A small network was shown many inputs. Here are its activations along a few directions, one row for each input.
Each table varies a few parts of the input and shows all the possible inputs, shuffled.
A made-up example of a description, with smaller parts first: one of 3 separate values, together with either a single point or one of 9 places around a ring or (one of 5 places around a ring, together with one of 6 places along a line).
Shared parts are said once, and a part with two or three values counts as separate values.
In the rows, zero is written as 128.

Other details of the inputs shift rows strongly along two fixed directions, in all tables alike. That doesn't count.

A family of inputs:
r1: [134 132 230 188  99 108 164 158 162 131 119 131 146 115]
r2: [125 125  68 112 165 187 133 144  81 135 138 160  83 142]
r3: [128 152 142 176 126 109 145 144 148 129 130 113 142 127]
r4: [ 94 140 131  72 115 186 178  88 132 155  70  92 219 143]
r5: [151 129  91 122 153 155 132 138  71 125 152 181  51 158]
r6: [125 129 168 141  77 104 179 122 149 166  97 120 150 133]
r7: [150 102  86 137 150 157 101 154  79 132 162 162  55 135]
r8: [162  88 142 175 131  51  74 152 142 104 157 167  57 101]
r9: [162 138 184 153  65 150 188 172 107 187 146 136  93 139]
r10: [116 115 141 103 124 156 131 119 136 142  94  89 177 111]
r11: [110 160 116 104 105 142 139 122 135 147 126  79 173 140]
r12: [155 100 170 171 144  81  63 152 132  80 161 169  80 111]
r13: [117 130 146  79 110 152 146 110 142 137 108 101 175 122]
r14: [162 103 157 176 162  75  99 138 149  70 152 189  71 105]
r15: [120 103  62  74 161 106  73 109 123  94 149 147  91 126]
r16: [140 122 204 192  81  78 181 156 173 158 112 125 123 104]
r17: [123 125  53 120 180 120  53 126 108  88 151 122 114 131]
r18: [134 117 138 131 161 108  87 118 120  74 149 184 104 147]
r19: [ 98 150  35  86 177 150  93  89 101  96 130 126 149 162]
r20: [ 92 160 102  89 108 169 180  86 129 172  83  74 209 143]
r21: [144 134 238 157  69 100 150 153 158 137 133 124 136 122]
r22: [104 123  46  84 170 153  88 100 111 121 121  93 150 116]
r23: [127 150 157 168 105 116 174 131 160 157 112 103 156 109]
r24: [100 145  65  60 136 159 122  92 123 137 122  86 168 129]
Each input here is: one of 4 separate values, together with either a single point or one of 5 places along a line.
The inputs of r12 and r21 match in every part but the choice among 4 separate values. If r17 is changed in the same way as r12 into r21, which row does it become?
Answer: r11
Which other rows does r3 become when the place on the line of 5 takes its other values? List them by row number.
Answer: r1, r14, r16, r23

A family of inputs:
r25: [151 116  97 147 148  59 100 116 134  89 165 192  61 134]
r26: [100 115  66  64 163 124  56  97 132  94 132  91 160 114]
r27: [147 109 168 128  76 134 143 152 115 177 126 115 107 118]
r28: [145 122 196 122  84 142 168 132 119 158 117 150 124 142]
r29: [114 119  54  71 171 176 112 127  99 118 135 129 111 132]
r30: [131 134 145 177 100 126 144 155 123 165 117  98 130 127]
r31: [121 141 141 136 102 164 148 151 120 167 127  86 146 123]
r32: [100 142  73  84 153 192 119 125 101 131 128  99 153 142]
r33: [141 153 136 164  95 113 151 137 138 162 131  93 135 116]
r34: [149 118 175 124  74 135 154 147 121 171 121 123 114 129]
r35: [125 110 188 159 120 125 151 134 161 130  94 117 163 101]
r36: [131 140 163 173 103 132 162 142 127 152 110 120 142 146]
r37: [120 144 204 128  91  93 139 111 174 117 112 113 186 126]
r38: [ 90 141  63  70 153 147 147  81 123 127 108 130 160 150]
r39: [106  96  62  98 203 142  71 112 125  79 118 131 132 104]
r40: [168  87 184 216 132  50  87 167 161  98 153 161  65  75]
r41: [120 118 195 159 126 125 158 130 161 124  91 130 166 106]
r42: [166 130  87 168 195  58  58 118 117  39 197 227  30 138]
r43: [142 123 155 142  97 140 160 164 127 169 131 109 109 109]
r44: [146 110 141 131 152  51  50 113 153  52 166 169  98 122]
r45: [125 148 172 173 110 132 168 138 127 145 108 132 145 150]
r46: [102 131  88  64 164 197 149 113 102 126 114 135 145 145]
r47: [135 144 180 155  98 148 161 149 129 149 133 123 138 139]
r48: [140 159 154 159  98 118 168 124 142 150 125 115 147 134]
r49: [114 108  91  49 138 191 123 104  89 140 111 129 140 148]
r50: [131 143 134 142  86  93 167 127 150 161 119 114 134 126]
r51: [107 123  79  64 158 197 143 117 101 133 116 122 143 140]
r52: [141 162 141 161  95 113 159 133 142 154 127 102 141 126]
r53: [ 95 146  93  81 164 197 131 111  98 117 124 127 160 154]
r54: [ 90 132  84  53 145 138  87  91 143 107 109  73 197 125]
r55: [152 111  83 153 143  56  86 130 130 104 169 169  54 117]
r56: [152 120 100 179 160  87  79 149 110  90 161 171  60 137]
The inputs of r25 and r55 match in every part but one. If r36 is changed in the same way as r25 into r55, which row does it become?
Answer: r30
What is each input in this table made of?
Answer: one of 4 places along a line, together with either one of 2 separate values or one of 6 places along a line
Which other rows does r37 become when the choice among 2 separate values takes its other values? List them by row number.
Answer: r41
A walk changes only the place on the line of 4. It starts at r33 and steps to r52. List the rest of the walk in order.
Answer: r48, r42
